These are the activations of a small network on made-up records, seen along a few directions, one row for each record.
After each row come some of the record's fields: GIFIS, ZOFE, RONOV, BOTO, BUVOB.
Not every record has every field; a missing one is left out.
Other fields move the rows too, some of them a lot.
In the rows, 500 means zero.
Strong random noise was added to every row along 19 fixed directions; ignore it. To show where, here is one row again and again, with new noise each time:
[302 514 688 555 342 515 719 398 300 483 639 553 489 609 349 573 635 555
 480 340 590 498 344 523 417 423 376 622 476 547 374 411 480 522 493 439]
[470 598 460 784 724 405 524 553 852 642 684 549 520 517 677 677 523 563
 599 749 472 598 511 369 187 339 526 699 428 341 393 520 535 430 575 670]
[537 403 376 372 410 643 391 418 341 552 343 526 500 484 522 370 398 420
 458 479 496 514 476 596 394 476 480 638 535 539 623 520 531 649 612 341]
[653 695 715 563 648 453 633 448 417 564 372 467 562 696 488 522 381 618
 472 513 664 672 460 461 375 291 373 784 333 480 371 139 632 609 588 232]
[625 418 797 693 531 462 190 367 551 268 508 340 484 472 302 445 643 301
 463 684 370 756 474 655 668 434 392 393 509 573 504 610 612 311 713 477]
[289 507 359 520 650 665 457 422 666 501 517 629 526 338 672 566 479 682
 897 538 370 483 568 359 278 520 584 633 304 387 603 544 364 589 453 747]
[292 380 603 622 282 686 628 318 370 329 438 487 581 582 385 525 506 727
 541 394 441 424 229 630 577 415 411 498 383 374 318 357 501 598 517 552]
[418 377 501 534 587 624 632 363 455 711 497 501 406 544 397 583 310 547
 446 525 599 194 365 604 281 429 717 614 561 288 537 641 408 582 579 372]
[481 397 575 475 373 486 537 444 262 349 367 421 480 613 350 646 624 533
 545 286 510 599 451 535 440 525 321 390 536 505 566 353 443 402 422 419]
[473 419 511 569 330 420 461 364 300 445 548 552 767 312 720 502 528 579
 330 593 370 401 580 509 602 421 396 289 643 629 507 429 365 573 524 450]
[434 549 211 433 315 515 399 537 365 397 569 736 482 243 585 448 344 529
 459 391 250 330 452 844 701 683 700 457 611 476 594 536 667 438 752 436]
[469 522 335 577 427 339 625 447 611 498 817 598 430 364 484 523 574 488
 506 423 470 590 620 761 675 567 434 390 647 445 417 549 417 532 386 647]
[352 408 605 475 333 470 545 650 262 444 656 512 427 545 550 497 421 464
 595 507 585 594 500 436 484 612 517 346 489 741 609 531 500 350 459 487]
[339 494 195 338 561 439 572 476 391 436 615 610 336 483 485 389 556 486
 586 443 329 502 331 729 699 646 528 509 339 354 415 273 463 626 452 623]
[577 264 416 450 489 385 385 734 441 484 549 453 474 522 705 592 455 377
 374 639 381 595 468 515 370 542 525 523 503 605 656 381 672 226 650 420]
[444 508 360 662 340 660 192 679 675 390 389 680 471 322 354 475 439 658
 576 465 304 577 362 419 562 534 468 449 593 421 350 504 745 429 554 650]
[478 503 424 599 639 460 348 422 382 487 376 389 583 532 507 552 727 497
 434 715 575 341 655 393 338 566 522 358 570 504 478 624 307 525 380 479]
[459 633 430 721 405 258 500 577 447 347 650 485 333 519 591 687 631 488
 732 381 446 484 692 712 408 633 568 413 516 536 537 661 574 397 514 615]
[575 379 636 288 636 814 530 456 501 383 318 372 478 563  30 433 480 439
 561 652 759 489 469 380 629 741 552 562 541 406 466 778 441 523 393 328]
[566 596 356 399 565 619 244 464 536 481 389 598 385 412 220 528 688 348
 437 307 462 571 537 688 312 619 529 799 627 466 645 621 682 312 706 312]
[538 296 552 564 237 494 576 433 438 347 510 450 517 495 620 588 494 389
 639 543 302 437 402 579 458 418 421 637 521 462 506 715 588 689 700 529]

[370 431 536 366 547 480 708 411 357 599 663 535 500 553 619 466 423 363
 633 609 526 634 383 403 449 462 461 456 456 533 687 507 260 533 484 515]
(GIFIS lise; ZOFE kab; RONOV saben; BOTO dulap; BUVOB vuf)
[662 353 529 338 589 544 568 529 493 577 476 462 339 533 310 237 286 367
 509 679 632 648 511 544 785 527 452 492 464 491 404 523 453 743 355 462]
(GIFIS vuse; ZOFE dul; RONOV papeb; BOTO sem; BUVOB kog)
[426 324 228 628 348 682 458 543 732 501 541 642 624 247 676 562 525 566
 561 713 370 314 583 457 432 525 535 575 611 394 458 890 455 648 522 769]
(GIFIS vuse; ZOFE kab; RONOV papeb; BOTO sem; BUVOB vuf)
[557 436 241 495 223 407 375 544 243 410 236 438 453 606 607 505 604 319
 433 309 392 385 557 771 384 628 473 327 689 584 684 653 523 433 529 434]
(GIFIS lise; ZOFE dul; RONOV saben; BUVOB vuf)
[632 673 726 454 628 549 521 447 843 312 543 391 505 513 277 586 722 516
 629 258 527 715 583 486 536 541 441 866 363 475 439 477 741 362 572 466]
(GIFIS vuse; ZOFE besob; RONOV papeb; BOTO sem; BUVOB kog)
[623 763 417 386 659 514 423 454 552 556 417 718 428 332 288 425 657 565
 527 370 495 595 647 418 611 459 330 757 460 423 301 314 523 825 399 500]
(GIFIS vuse; ZOFE dul; RONOV papeb; BOTO sem; BUVOB kog)
[767 265 728 475 602 393 600 491 324 648 437 428 365 502 504 672 273 429
 537 618 606 486 729 520 420 357 440 444 550 492 665 537 347 629 444 342]
(GIFIS vuse; ZOFE dul; RONOV papeb; BOTO dulap; BUVOB kog)
[514 407 467 410 539 643 307 576 507 505 523 684 453 299 281 622 680 432
 426 477 481 639 681 525 387 618 456 628 653 574 658 605 539 211 555 433]
(GIFIS vuse; ZOFE besob; RONOV papeb; BOTO dulap; BUVOB kog)
[549 406 322 660 530 371 433 626 479 573 425 478 378 529 525 573 448 448
 476 687 490 441 508 496 469 519 523 160 649 366 499 626 357 491 392 627]
(GIFIS vuse; ZOFE kab; RONOV papeb; BOTO sem; BUVOB vuf)
[581 347 640 495 618 544 689 206 560 570 478 620 652 246 447 762 402 514
 615 621 373 395 504 362 509 336 397 388 719 240 686 692  94 626 553 517]
(GIFIS lise; ZOFE besob; RONOV saben; BUVOB vuf)
[570 636 531 505 466 608 364 513 735 511 446 654 647 403 257 493 715 506
 392 330 487 827 487 349 425 417 200 744 652 551 420 387 634 360 489 442]
(GIFIS lise; ZOFE dul; RONOV saben; BOTO dulap; BUVOB vuf)
[323 471 680 498 253 598 601 468 266 407 556 446 769 562 673 469 462 623
 417 546 605 450 493 385 545 507 491 317 474 736 513 480 433 409 490 420]
(GIFIS vuse; ZOFE besob; RONOV papeb; BOTO dulap; BUVOB kog)
[440 529 592 528 570 359 617 655 432 666 751 656 414 361 443 719 518 441
 354 556 529 126 507 385 346 576 753 577 705 536 548 737 502 326 637 360]
(GIFIS vuse; ZOFE besob; RONOV papeb; BOTO sem; BUVOB vuf)
[687 278 582 324 391 257 598 685 500 274 611 407 503 421 548 649 788 381
 492 453 281 527 607 370 700 603 255 615 511 613 363 386 629 583 373 550]
(GIFIS lise; ZOFE besob; RONOV saben; BUVOB vuf)
[621 488 377 605 617 452 728 353 654 458 432 420 590 559 440 665 304 589
 480 659 470 457 347 659 727 463 549 198 606  32 420 484 316 509 517 556]
(GIFIS lise; ZOFE besob; RONOV papeb; BUVOB vuf)
[418 500 586 527 652 536 632 475 696 674 734 603 263 486 338 550 361 444
 694 442 606 673 501 640 420 482 583 589 467 398 631 624 415 371 507 591]
(GIFIS vuse; ZOFE dul; RONOV papeb; BOTO dulap; BUVOB vuf)
[412 452 493 601 573 402 518 515 551 633 646 517 469 511 496 574 486 445
 439 666 463 460 331 378 464 395 527 304 581 390 465 557 344 423 502 608]
(GIFIS vuse; ZOFE dul; RONOV papeb; BOTO dulap; BUVOB vuf)
[473 374 496 490 373 479 457 438 582 420 616 621 715 296 657 510 867 323
 431 663 227 535 503 339 477 401 237 702 569 625 428 611 465 627 591 635]
(GIFIS lise; ZOFE besob; RONOV saben; BUVOB vuf)
[346 534 341 566 362 577 461 467 428 639 583 553 454 547 432 386 619 302
 398 700 640 387 461 454 375 539 546 420 686 532 436 940 346 626 461 595]
(GIFIS lise; ZOFE dul; RONOV saben; BUVOB vuf)
[261  33 511 516 469 569 654 535 363 476 708 658 499 315 627 644 575 630
 444 734 281 208 440 589 512 514 529 528 387 460 433 432 361 505 442 671]
(GIFIS vuse; ZOFE kab; RONOV papeb; BOTO dulap; BUVOB kog)
[645 813 405 493 678 207 585 376 502 273 355 396 605 506 580 740 914 381
 752 458 372 265 714 376 443 645 488 508 546 362 536 762 317 637 445 552]
(GIFIS lise; ZOFE dul; RONOV saben; BUVOB vuf)
[499  52 564 347 623 551 167 407 435 547 455 481 463 150 549 341 419 504
 430 562 239 406 595 483 671 432 504 326 451 634 685 326 324 604 378 558]
(GIFIS lise; ZOFE dul; RONOV papeb; BUVOB vuf)
[622 698 530 411 638 610 731 460 516 516 389 567 544 469 365 496 269 588
 681 691 717 362 615 349 618 601 609 581 543 358 424 754 382 788 441 365]
(GIFIS lise; ZOFE dul; RONOV papeb; BUVOB kog)
[697 383 483 484 279 426 404 473 510 458 516 437 442 494 419 353 565 247
 314 517 413 644 459 694 706 417 302 498 666 542 393 624 646 643 598 459]
(GIFIS vuse; ZOFE kab; RONOV papeb; BOTO dulap; BUVOB kog)
[346 663 468 583 651 437 384 489 559 577 545 321 509 626 541 330 558 563
 413 547 666 409 465 355 512 516 650 236 412 559 383 431 405 486 313 608]
(GIFIS lise; ZOFE kab; RONOV papeb; BUVOB vuf)
[656 436 586 320 650 494 477 455 433 498 335 280 368 668 372 493 389 289
 468 508 543 426 440 580 464 570 678 502 484 403 655 606 556 415 615 280]
(GIFIS lise; ZOFE kab; RONOV papeb; BUVOB kog)
[499 594 694 633 637 609 603 374 530 535 464 584 468 538 271 502 395 603
 567 586 557 519 328 531 550 358 488 671 418 326 366 435 526 633 616 432]
(GIFIS lise; ZOFE besob; RONOV saben; BOTO dulap; BUVOB vuf)
[608 564 803 642 845 556 335 458 662 661 465 417 246 494  33 514 613 561
 392 409 822 383 677 528 336 449 614 761 471 524 415 581 566 506 431 362]
(GIFIS vuse; ZOFE dul; RONOV papeb; BOTO sem; BUVOB vuf)
[665 295 570 411 482 444 745 591 531 494 526 450 611 482 515 675 327 496
 463 539 581 563 512 375 578 542 411 319 694 477 649 506 372 343 415 415]
(GIFIS lise; ZOFE kab; RONOV saben; BUVOB vuf)
[433 571 649 648 427 339 659 467 440 397 582 447 531 526 444 690 475 645
 547 445 448 303 345 441 648 481 575 260 578 360 367 473 478 470 518 527]
(GIFIS lise; ZOFE besob; RONOV papeb; BOTO dulap; BUVOB vuf)
[393 613 421 425 582 540 572 478 258 542 465 691 600 515 599 378 421 495
 510 748 466 610 382 432 551 470 459 517 355 499 483 329 392 582 596 472]
(GIFIS vuse; ZOFE kab; RONOV papeb; BOTO sem; BUVOB vuf)
[506 377 608 342 656 355 618 613 420 522 641 618 455 382 529 574 451 454
 512 615 319 415 443 386 611 554 535 514 449 507 489 353 493 435 499 460]
(GIFIS lise; ZOFE kab; RONOV saben; BOTO dulap; BUVOB kog)
[469 484 410 397 583 523 451 409 293 729 448 561 686 542 611 215 428 328
 139 923 489 381 249 362 532 388 539 515 553 524 407 450 400 676 628 303]
(GIFIS lise; ZOFE dul; RONOV saben; BOTO dulap; BUVOB vuf)

Here are new rows. What are their fields?
[577 331 530 512 741 523 612 690 576 363 439 250 258 796 269 755 552 434
 671 680 690 528 513 585 388 749 663 562 376 318 549 686 554 224 431 507]
(GIFIS lise; ZOFE dul; RONOV saben; BOTO dulap; BUVOB vuf)
[585 426 690 470 582 332 668 435 450 567 547 452 480 490 413 729 563 554
 390 302 516 479 517 467 468 361 365 428 566 436 531 269 364 443 397 420]
(GIFIS vuse; ZOFE kab; RONOV papeb; BOTO sem; BUVOB vuf)
[315 644 429 453 696 632 571 323 557 646 607 553 464 461 376 398 425 741
 476 268 723 471 582 729 531 591 675 442 429 450 571 303 326 400 332 470]
(GIFIS vuse; ZOFE besob; RONOV papeb; BOTO dulap; BUVOB vuf)
[411 636 379 443 529 600 245 343 413 597 377 523 661 479 679 286 610 490
 450 479 585 752 648 418 316 414 373 458 456 736 692 367 314 486 454 490]
(GIFIS vuse; ZOFE dul; RONOV papeb; BOTO sem; BUVOB vuf)
[587 472 556 384 644 383 434 586 297 517 571 667 504 286 536 567 574 394
 355 617 383 409 642 513 517 566 539 640 548 671 648 434 539 404 658 296]
(GIFIS lise; ZOFE besob; RONOV saben; BUVOB vuf)
[326 625  64 307 337 487 699 600 370 394 540 714 726 617 813 545 688 376
 555 632 384 841 386 466 430 612 263 567 423 475 557 384 395 369 582 654]
(GIFIS vuse; ZOFE dul; RONOV papeb; BOTO sem; BUVOB vuf)
[454 479 752 371 617 576 690 561 623 580 661 425 600 637 372 393 328 489
 306 637 676 535 232 325 653 512 585 527 464 515 402 410 577 298 526 347]
(GIFIS lise; ZOFE kab; RONOV saben; BOTO dulap; BUVOB kog)
[389 728 394 502 628 353 653 600 381 435 642 655 417 531 462 545 603 482
 598 598 528 603 496 554 614 674 512 382 428 448 448 427 399 365 442 583]
(GIFIS vuse; ZOFE kab; RONOV papeb; BOTO sem; BUVOB vuf)
[330 502 473 488 449 743 552 365 596 498 509 609 554 460 293 553 626 500
 705 499 602 709 494 329 356 508 332 528 599 411 534 742 277 529 378 637]
(GIFIS lise; ZOFE kab; RONOV papeb; BOTO dulap; BUVOB vuf)
[285 207 379 450 277 810 540 328 406 375 471 480 707 515 795 413 445 507
 527 659 406 508 365 688 436 468 512 607 309 526 659 550 443 523 702 591]
(GIFIS lise; ZOFE besob; RONOV papeb; BUVOB vuf)
[557 607 647 452 496 422 464 314 579 307 584 357 701 373 514 355 520 506
 424 432 466 517 565 598 949 582 520 142 553 618 556 501 396 410 452 505]
(GIFIS lise; ZOFE dul; RONOV saben; BUVOB vuf)
[837 408 561 359 594 298 389 551 661 598 379 394 591 238 627 557 201 692
 284 300 347 261 641 391 761 433 575 219 693 461 532 192 536 538 366 365]
(GIFIS lise; ZOFE dul; RONOV saben; BUVOB vuf)
[559 477 514 489 547 443 303 481 523 460 439 446 651 425 388 569 633 395
 203 604 333 366 298 356 573 470 523 302 729 400 487 540 499 290 660 401]
(GIFIS vuse; ZOFE kab; RONOV papeb; BOTO dulap; BUVOB vuf)
[273 608 514 499 564 263 501 796 263 341 632 482 316 665 759 571 594 371
 865 720 362 483 416 223 436 680 637 381 183 639 504 525 531 418 527 731]
(GIFIS lise; ZOFE besob; RONOV saben; BUVOB vuf)
[315 528 238 647 532 654 325 538 376 532 290 645 260 576 469 484 454 572
 665 548 342 374 265 631 263 464 614 669 295 293 435 474 610 639 656 638]
(GIFIS lise; ZOFE kab; RONOV saben; BUVOB vuf)
[362 578 369 569 604 554 655 528 312 740 383 553 363 730 409 516 447 630
 353 477 740 307 388 609 265 465 598 559 434 352 381 350 420 556 391 415]
(GIFIS vuse; ZOFE kab; RONOV papeb; BOTO sem; BUVOB vuf)
